A small network was shown many inputs. Here are its activations along a few directions, one row for each input.
Each table varies a few parts of the input and shows all the possible inputs, shuffled.
Descriptions start from the smaller parts, as in this example, which fits no table here: one of 2 separate values, together with either a single point or one of 9 places along a line or (one of 5 places around a ring, together with one of 6 places along a line).
Shared parts are said once, and a part with two or three values counts as separate values.

Rows:
R1: [ -6.1   3.2 -18.0 -14.7   4.5   3.1  11.3 -39.0 -27.6 -27.0 -40.0 -26.5
  57.9]
R2: [ 43.4 -34.1 -15.0   5.0 -48.6 -43.6  32.6 -14.1 -30.5   8.6 -20.5  -0.6
 -33.9]
R3: [ 71.5  40.5  79.7  38.4 -21.3  28.0  42.0  38.4  45.3  18.8  37.1 -71.8
   5.4]
R4: [ -3.2   4.3   2.6  13.6   9.3 -25.3  28.5  39.2  26.3  -3.7 -13.7  40.7
 -36.9]
R5: [-38.6   2.3  -5.2 -31.0  24.4  40.3 -22.4  -4.7 -27.5  -6.8  32.9   1.9
  22.0]
R6: [-27.9  23.0 -11.5  -6.0  -7.8  37.9 -18.2 -20.1  12.9 -36.8  -7.5  41.6
  28.7]
R7: [-23.5   1.6   5.6 -14.6  15.4  36.6 -30.5 -13.0  -1.9 -26.7  13.0  25.2
  25.4]
R8: [-23.1  -6.7 -14.3 -18.9  11.7  10.5 -14.2 -11.4 -19.5 -19.9  -2.3 -16.9
  51.7]
R9: [ -4.0   2.3 -15.9   7.7  21.5 -18.6 -21.0  -1.0   4.2  49.1  16.4  -3.3
 -44.4]
R10: [ -6.9  -6.8  12.1   8.1  15.0 -29.4  -1.4  19.1  25.6  25.2  -3.9  19.6
 -38.3]
R11: [ 18.4 -29.7 -20.0  12.4 -24.1 -39.6  -6.8   6.6  -7.4  19.1 -11.6  -9.9
 -37.6]
Q: What do these inputs look like to the network?
A: either a single point or (one of 2 separate values, together with one of 5 places along a line)
Q: Which other rows does R9 become when the choice among 2 separate values takes its other values? List them by row number.
A: R5
Q: Which other rows does R9 become when the place on the line of 5 takes its other values? List them by row number.
A: R2, R4, R10, R11

Rows:
R12: [ 18.1  15.3  41.3  33.8  -5.6 -23.9  77.5  58.2  40.2   3.9 -31.0 -25.0
 -27.1]
R13: [-13.4 -22.5 -45.9 -16.4 -12.9 -38.0   3.5 -29.3 -48.3  13.0 -35.0  32.9
 -27.9]
R14: [-34.5 -24.5 -38.8 -17.0   3.4 -47.4 -21.6 -21.7 -23.1  10.0 -24.3  40.0
 -34.9]
R15: [-46.1 -35.8 -64.6   0.3  10.7 -45.1 -27.8  20.4  -1.6   4.9   2.6  55.2
 -16.8]
R16: [ -0.8   9.3  -2.1   0.8 -12.1  27.0 -21.5 -43.1 -13.1 -54.0 -21.8 -33.6
  94.6]
R17: [ 42.8  19.3  25.8  51.8 -43.7  10.4  -1.7  27.2  40.5  49.8  24.4 -45.3
 -72.1]
R18: [ 61.0  26.4  47.3  45.7 -23.3  -7.5  37.3  18.0  63.5   7.6  11.9  38.5
 -38.3]
R19: [ 65.5  21.4  24.9  31.8  32.2 -31.9  26.8  23.6  14.0  58.8  22.4 -77.2
 -24.0]
R20: [-29.9  43.7  -0.2 -36.3  29.8  65.9 -15.6  18.3  -5.8 -48.0  46.0  13.9
  46.0]
R21: [ 10.8 -44.4 -63.5 -11.0 -16.5 -20.8  11.5 -37.5 -59.6  -8.3 -41.2  18.8
 -29.7]
R22: [-44.1  14.3  31.7 -15.0  45.1  72.4 -25.6 -14.9 -11.5 -25.2  31.3  10.0
  40.2]
R23: [-20.0  24.2   6.8 -23.9  -4.8  44.8 -12.3 -30.4   1.4 -21.6  -6.5 -19.4
  89.0]
R24: [-40.6  27.6  14.4 -31.6  15.5  56.8 -10.1 -24.4   6.2 -20.6  20.9  -6.8
  62.6]
R25: [-35.3 -38.9 -32.8 -18.2  30.7 -36.2 -52.2  -4.4   2.7   8.9 -34.6  44.4
 -39.7]
R26: [ 66.3 -35.3  55.7   5.3 -48.4 -26.6  31.9  40.0  -5.4  20.9  34.9 -46.3
 -21.8]
Q: What do these inputs look like to the network?
A: either one of 5 separate values or (one of 2 separate values, together with one of 5 places along a line)
Q: Which other rows does R16 become when the choice among 2 separate values takes its other values? List them by row number.
A: R21
Q: List by row number the other inputs of the same sort as R18.
A: R12, R17, R19, R26

Rows:
R27: [-59.9   6.7 -22.2 -32.0  27.7  39.1 -45.4 -21.1 -10.9 -30.0   9.1  42.5
  36.5]
R28: [ 22.4  -1.5   7.0   7.5 -18.4  -3.8  15.0  -5.2  -2.6  -4.8  -9.5 -15.5
   4.8]
R29: [  7.5  14.1  27.9  13.4  11.9   8.7   0.5  32.2  28.4  14.6  24.4  -4.9
 -19.1]
R30: [  2.4  -1.1   4.3  10.6   3.2 -12.8   2.8  14.0  16.8   4.5  -3.1  21.5
 -26.0]
R31: [ 24.5  14.4  28.4   9.1  -2.9  16.3  12.6   7.7   7.9   8.0  16.8 -34.8
   8.4]
R32: [  1.9  13.0  16.4  14.2   6.1  -0.4   3.4  22.5  29.9  11.3  11.0  10.5
 -19.2]
R33: [ -1.7 -13.5 -10.3   3.9   0.3 -22.4   5.0   9.2  -0.6  10.3  -5.5  19.8
 -32.7]
R34: [ 13.0 -20.2 -18.2  -3.9 -15.2 -23.8   0.8 -17.4 -23.3   4.5 -16.1 -15.9
   0.8]
R35: [ 18.1 -13.9  -5.4   1.7 -20.5 -14.9  15.1  -6.9 -15.3   0.5  -9.9 -14.5
  -0.1]
R36: [-10.1 -16.6 -28.0  -2.5   4.6 -28.7  -8.4  -2.4 -12.7  17.9 -10.4  13.4
 -33.5]
R37: [ 21.2  11.4  17.8  10.3 -12.5   8.6  17.0   0.7   7.8   3.2   3.6 -24.0
   8.4]
R38: [-39.3   7.3 -17.5 -32.4  15.8  34.1 -18.5 -33.4 -25.4 -40.0 -10.6   1.9
  71.7]
Q: What do these inputs look like to the network?
A: one of 2 separate values, together with either a single point or one of 5 places along a line
Q: Changing only the choice among 2 separate values turns R28 into R30. The same change can be made to R37. Which row results?
A: R32
Q: Which other rows does R29 become when the choice among 2 separate values takes its other values? List them by row number.
A: R31
